These are the activations of a small neural network, seen along a few directions. Each row is one input.
In each table, some parts of the input vary, and every possible input appears once, in random order.
A made-up example of a description, with smaller parts first: one of 2 separate values, together with either a single point or one of 9 places along a line or (one of 5 places around a ring, together with one of 6 places along a line).
Shared parts are said once, and a part with two or three values counts as separate values.
In the rows, zero is written as 128.

Rows:
R1: 157; 112; 160; 139; 151; 105; 160; 133; 111; 155; 186; 134
R2: 63; 136; 87; 29; 55; 108; 38; 142; 211; 133; 38; 147
R3: 67; 153; 67; 62; 43; 128; 25; 116; 183; 134; 30; 136
R4: 115; 119; 138; 220; 200; 180; 192; 138; 121; 28; 93; 116
R5: 115; 107; 155; 183; 213; 153; 202; 163; 150; 23; 105; 132
R6: 190; 136; 163; 191; 173; 137; 193; 107; 38; 170; 227; 104
R7: 136; 120; 130; 89; 114; 112; 116; 135; 135; 152; 144; 137
R8: 139; 133; 112; 126; 102; 135; 107; 113; 109; 152; 132; 123
R9: 195; 125; 179; 157; 185; 111; 205; 133; 66; 164; 239; 118
R10: 98; 140; 94; 101; 76; 131; 66; 111; 151; 138; 79; 127
R11: 162; 127; 139; 173; 137; 128; 150; 106; 84; 156; 176; 118
R12: 99; 127; 112; 66; 88; 109; 81; 139; 177; 133; 87; 143
- What do these inputs look like to the network? => one of 2 separate values, together with either a single point or one of 5 places along a line
- The inputs of R1 and R11 match in every part but the choice among 2 separate values. If R2 is changed in the same way as R1 into R11, which row does it become? => R3
- Which other rows does R12 become when the choice among 2 separate values takes its other values? List them by row number. => R10

Rows:
R13: 109; 134; 119; 90; 122; 125; 114; 143; 155; 113; 98; 134
R14: 141; 133; 116; 144; 105; 131; 110; 107; 105; 151; 136; 120
R15: 85; 140; 102; 109; 111; 145; 96; 131; 162; 93; 60; 129
R16: 155; 128; 160; 198; 195; 155; 201; 127; 75; 105; 176; 113
R17: 142; 133; 133; 96; 128; 118; 130; 133; 120; 148; 152; 128
R18: 133; 108; 142; 128; 136; 114; 138; 138; 144; 124; 140; 141
R19: 109; 111; 125; 104; 115; 111; 109; 140; 169; 116; 103; 144
R20: 133; 132; 135; 111; 144; 127; 144; 140; 129; 119; 136; 130
R21: 129; 138; 124; 135; 131; 142; 134; 127; 114; 120; 125; 122
R22: 143; 138; 112; 129; 85; 121; 96; 100; 104; 183; 145; 119
R23: 157; 120; 154; 222; 183; 155; 190; 115; 75; 108; 168; 113
R24: 108; 136; 100; 134; 99; 139; 96; 115; 141; 115; 82; 127
R25: 161; 100; 175; 190; 201; 126; 206; 140; 105; 105; 187; 130
R26: 131; 129; 120; 160; 120; 144; 123; 114; 115; 124; 122; 122
R27: 141; 145; 119; 105; 97; 119; 106; 114; 104; 180; 152; 120
R28: 106; 140; 107; 111; 112; 138; 105; 129; 142; 114; 89; 127
R29: 87; 134; 97; 133; 98; 145; 87; 121; 162; 96; 54; 128
R30: 142; 113; 139; 112; 120; 102; 126; 131; 135; 153; 153; 140
R31: 143; 114; 137; 98; 100; 92; 110; 127; 134; 183; 166; 135
R32: 88; 134; 114; 87; 122; 130; 105; 147; 176; 93; 69; 136
R33: 138; 140; 121; 121; 117; 131; 119; 121; 107; 151; 142; 122
R34: 158; 122; 170; 175; 207; 140; 211; 142; 92; 104; 185; 121
R35: 88; 111; 121; 102; 114; 118; 100; 142; 189; 96; 73; 147
R36: 143; 138; 130; 80; 107; 105; 117; 129; 119; 178; 159; 125
- What do these inputs look like to the network? => one of 4 places along a line, together with either a single point or one of 5 places along a line
- The inputs of R16 and R23 match in every part but the place on the line of 4. If R27 is changed in the same way as R16 into R23, which row does it become? => R22
- List by row number the other rows that have the place on the line of 4 in common with R13. => R17, R20, R32, R34, R36
- Which other rows does R21 become when the place on the line of 4 takes its other values? List them by row number. => R18, R20, R26
- Which other rows does R30 become when the place on the line of 5 takes its other values? List them by row number. => R18, R19, R31, R35
